A small network was trained on made-up records. Each row is its average activation on records with the value named, seen along a few directions.
Related values have similar rows: they may be neighbours, one step apart, or belong to one group.
Strong random noise was added to every row along 16 fixed directions; ignore it. To show where, here is one row again and again, with new noise each time:
[ 515 -189 -244 -208 -237 -234 -212 -418  553   95 -554   88 -556  196
 -154 -856  415 -372   50 -115  -47  -40  198  -38 -227   -1  382 -166
 -115]
[-183  -92 -396  -17   43  327  214 -137 -551  -46  128   -1  -29  148
  292 -226  129   37   10 -371   47  106   45 -489  106  289  197 -249
 -149]
[ -53 -343   -7 -208  -95   89  -14   14 -200   29  304    5  -16 -107
  -18   84 -388   24 -115  357  210  -45  155  293  605 -190  -19 -116
 -689]
[ 324   56  164   46 -275  407 -181 -423   98   16 -354  183  -63   68
  -87 -525  147 -325  -56  334  -66  -49  436   65  230 -199 -227   27
 -159]
[ 145 -119  -19  103   50 -113  106  130  717  287  -10  -98  200 -122
  448  -85 -224 -377 -208 -141 -275  359  115 -148 -112 -103 -169  667
  397]
[-236  220  214  327  338  239  162   84  -38  455  416  -39 -203  181
 -249 -252  388 -120  346   93 -182   12  328 -517  -97 -194 -175 -372
  255]
[-277  -16 -399  146  190 -375  163   18  385 -376 -349  215  260    3
   23   -4  274 -341  226 -117 -511  142  460    6 -195  -59  294 -546
  504]
[ -11 -372   13 -449  519   23  -67   -2  575  453  -21 -145 -392   92
 -576  151 -170   34  215  396  154  149 -380  130 -741  450  -55 -160
  145]
[  19 -334   52  304  217  480  -56 -369 -201   59  -93  -34  357 -193
  537   -6 -136 -232   77  207   55  283  172 -570  -15  371 -279  295
   -7]
[ 439 -225  -33  -86  190  -81    5 -378  260  276 -279   54 -389   80
  -92 -220 -196 -157 -139  102  -17  301  270  -85  129  575 -159  121
  -11]
[ 121   -4  270  465  -90 -456 -284   25 -227 -705  -96 -247  -29 -201
   44 -192  155  -21  314 -161 -234  235 -332   64 -176   67  251  -76
   55]
[-105   34 -450 -285   16  510  204   51 -144  334 -208 -323  437  -21
  228  296  558   -6   48 -256  457 -492   27 -852 -504 -361  178 -379
 -303]
[-173 -638  174    1  172   13  -67 -195  196  220 -111  146  459 -187
  162  242 -394 -199  118  790   19 -473  107 -285   20 -276  160  -99
 -189]
[ -85  276 -255  -79 -289   16  340  177 -365  101  139  130  115   50
  101   28  -96    0 -282 -318 -111  -84  340  -99  449 -202  -94   59
  -41]
[-324  199 -720 -292   95 -233  521  206  429  628 -392 -340  284  124
 -228  314  347 -167 -307 -535  -84  193  558 -308 -588 -209  -10 -355
  420]
[ 522 -274   42  -49 -139 -255  155 -204   -8 -264 -462  -49  152   93
  496  174 -478   73 -553  -39   -9 -358 -543 -153  614  256  783  269
 -296]
[-157 -293  -86  112 -139  -80 -169   59  468  420  -32 -456  217 -234
  161 -155  220 -372   13    7  136  340  114  -97 -521 -456  -42  262
  -80]
[-123  308  -92  -33 -229  699  267   41 -184  481  -75 -305  162  240
 -247 -387  239 -374  -14   -8  -86  159  -98 -255 -110 -362  165  146
  149]


FEGIB, 10 values:
dupeb: [ 163 -601 -281 -220  263 -352  -76 -208  452 -426 -179 -161  -31  -84
  452   27 -276   80 -103 -198  -50  227   22  178  235  310  422 -123
 -223]
pog: [-155 -379  471  337  327 -285 -156 -117  -99 -185   71  -87  186 -196
  290  495 -294  360  -27  343  165 -215 -177  -72   84  227    4  -12
 -106]
kav: [-329  -78 -153  217  196 -362  -26  124 -187 -160  320   -4  -23    0
   -5   48  215   84  421 -179  -28  161  -82 -122  -62  162  323 -281
    6]
nam: [ 124  445 -238  374  164 -395  341  275  311  686  257   54 -300  161
   85 -457  443 -382  169 -539 -184  292  473 -468  336 -123  240  209
  506]
sud: [-408  168  -55  145   96  195  -65  -11 -171   22  266  190  -34  -50
   86   14  137   60   54  -91  -39  354  350  175  167   62 -365  110
  216]
batig: [  38 -416 -243 -164  558  134  138  -65  151  -11  241  -54 -119   13
  299  159 -352   -6   85  -43  143  366 -104  -72  296  615   52  -38
 -201]
kikug: [ -47   44 -275  196  279 -101  152  -45  248  148  135  234  -89  258
  506   65  357  108 -211 -285  159  -55   31 -223  167  194  377  -84
  134]
niro: [ 258 -294 -251 -600 -328   97 -163 -263  462  382 -468 -277 -178  190
 -235 -105  -43   19 -530   47  501   17 -272  451 -388 -103  248  147
 -356]
novi: [  11  258   -5 -284 -312  119  198  117 -799  210 -256 -515  309 -135
 -563  417 -201  184 -105    2  249  -59  -44  -18 -165 -179 -319   41
 -265]
bemuz: [ 476   47 -120 -205   60  -76 -141  112  683 -130   52  369 -102 -108
  260   62 -217  -65   13 -105  -21   16  -86  345  224  174 -143  580
  104]
The values of FEGIB form a star with 3 arms.
Question: List every value one step from sud, in the order listed.
Answer: dupeb
Question: List every value one step from niro, in the order listed.
Answer: kikug, novi
Question: List every value one step from kav, in the order listed.
Answer: batig, bemuz

PUM, 19 values:
vur: [ 248  -94   72 -279  -62 -123   34  -40  234 -388 -180  199   70  141
  223 -144 -404  130 -131 -122 -344 -453 -468   46  109   -4  384  188
  176]
lelu: [  40 -214 -104  141 -120   93 -181 -262 -168 -113   -5  -61  187 -190
  598   67   13  133 -256 -258  233  106  166 -258  132  190 -281  253
 -350]
volu: [  71 -286   98  -39  250   65   -3 -100  283  -41  130    9 -178  117
  329   10 -281  135 -332   59   48  179 -219  210  231  296  122  172
  -18]
ravem: [ 434  386  173   42  127  114   36  175  401 -187 -154 -240   -5  120
 -320  153  237  -58 -116  139   10   58   73  444  482 -328  105 -363
 -261]
bote: [  27  358  601  354  -40  404  -14 -296   99  -73 -190  -66  159  285
 -114  -14   30  151 -442  285 -192  -54  183  244  395 -199 -226  -48
  163]
bul: [  22  194  230  441 -306  -64  -90 -130 -685 -232  -68  -83   80 -106
  206  -21   97  170 -140 -258   79   60 -111 -201  -75  161 -215  161
   -4]
kisa: [  19  111 -164  136   67   95  108  -14 -391  -53   78  232 -211  -61
   46   45   33  -87  169  -34  -12  231   48  -61  244  528   68   71
  104]
vib: [-519   22 -269  157 -175  363   -6  175 -393 -342  416  282   64  -39
  385  -38   24 -129  106 -164   11  400 -240  343  200  184   29  219
  -27]
kep: [ 114  324  153  436   50  168 -179   58 -271 -529  168 -314  -57  -15
   47   34  608   43  269 -125  165  244 -254  141  138  -38  255 -216
 -228]
teves: [-383 -127  -31    7  339   60  -26  105  346  -39  -68 -149  375 -184
  109  744  142   54  -16  334  250   58   45  295  -81  -76   21 -297
  -71]
favu: [ 186 -115  -19 -229  114  -27   19 -117  494 -161 -316  -21 -102  150
  105  -46 -125   97 -404 -118  -88   55  -82  164 -156  139   91  -39
  132]
lesi: [-255 -134 -144   44 -170 -164  -49 -147  -89  186  -85  396   -9  138
  189  -96  148   44  -94   58  161 -461 -167  -85   96   -1  513  -55
  -19]
gosu: [ 553  463  -64  -28 -277  119  -61 -174  -69  -43 -417  148 -232  -59
 -167   82  458 -140  -71  -57  264  -69  440   72  278  158 -357   62
 -339]
tel: [-111 -186  145  -17   20 -252 -305  -83  -42    9  -65 -283 -192   73
 -304   -1  184  357   75   57  340 -171 -489  149 -394   24  299 -396
 -303]
ful: [-245  110  -55  141  105  319  150 -110 -232 -144   33   12  254  172
   59   37   37  102  -74  -65 -192   -4  134 -214   51  -23  -40 -269
  166]
finim: [ -87  124  202  204 -192  -42  106  230  288  340  321  167  -39  179
  170 -213  174 -164  -69  101 -114 -358 -136 -199   55 -496  308  178
  152]
nume: [ -52   49 -214  -54   50  -82  251  -17 -319  132  115  106 -324  208
 -132  -49  -88   13    3 -142  -46  307 -147   -2  129  613  163   59
   79]
tol: [-225   55  -92  -54  160  302  333  130 -337  217  144  -42   99   90
  -19   93  -65  -30  101  -12 -116  -53  -77 -368  182   33  202  -71
   93]
mog: [  20  -76   80 -120 -212   19 -104  -98 -215   55 -302   81  362 -101
 -151   13 -195    2   45  271   61 -483  -62 -168 -297 -294  -32   57
   68]
The values of PUM form 4 separate groups.
Question: List the group mates of ful, in the order listed.
Answer: vur, lelu, bote, kep
Question: List the group mates of gosu, in the order listed.
Answer: bul, vib, finim, nume
Question: List the group mates of kisa, in the order listed.
Answer: volu, teves, favu, tol

SIG, 12 values:
sipas: [ -80  -67 -465 -207   47 -302  174   84  154 -154  -85  128   64 -128
  -86  174 -153 -170  -19 -140 -181  391  582  302   63  153 -254 -183
   63]
batu: [-340 -329  285  768   40 -472 -421 -135  128 -107  341   52 -209 -111
  582  -83  392  176 -105  -56  200  166   27    0 -171   94   -5  -67
 -136]
rumeb: [ 323   50  391  153 -102  -54  -21 -212 -122 -300 -435  250  207   38
    7 -137 -256  -59  114  202 -401 -428 -259 -380 -224  103   -1  246
  452]
fogi: [  73  313  362  362  282  154  -76  -90   89 -205 -232 -170  -12   54
 -419  159  369  -55  127  326  -60  227  192  162  -58   45 -204 -501
  104]
maves: [ -43  -28 -248  -92   46 -129  -56  100 -119 -282  178   12 -236   70
 -202 -373  114  -40  390 -218 -135  173 -182  118  -75   56  331 -256
   21]
siko: [  81  -14   20  -29  645  611  187   95  225 -318  589  203 -118  188
  142 -273 -146  -77  333   85 -325  213  305  -25  672   34 -118 -405
  -18]
muvat: [ 120  372   38  -65  -43 -313   54  415  219  417  200   39 -239   11
 -257  439  301   90    5   42  363 -356 -282  236  173 -179  307   94
 -105]
pon: [ 211  173 -129 -609 -273  326  292   74  360  584 -112 -446 -286  371
 -600 -624 -151 -227 -332 -169 -188  195   91  243   73 -517   33  104
  -56]
gud: [ -77  170  131  270   94  285  148  -79  110 -145  -84  -75  113  205
  281   48  138  -18 -255  -94 -162  139 -207    5  188  105  231   63
  254]
pir: [-155   75  208   76   76  398  -52 -164  183  126 -189 -243  152   99
  109   91   42  166 -332  -44   13  171 -143  -21 -379  129 -345  164
  212]
reni: [ -68   22 -362 -269 -134  159  -64  -48  228 -271  -81  422   74  117
  407 -142  261  114  -97 -276   89 -440   18  -49  -79 -143  186 -162
  -16]
noz: [-151  -71  -35 -114  -44 -293 -138  184  243  107  -90    3  -33  -99
 -138  -45  253 -109  436   23  -63 -289 -480 -178 -861 -197  358   91
  413]
The values of SIG form 3 separate groups.
Question: List the group mates of pir, in the order listed.
Answer: pon, gud, noz
Question: List the group mates of fogi, in the order listed.
Answer: sipas, batu, rumeb
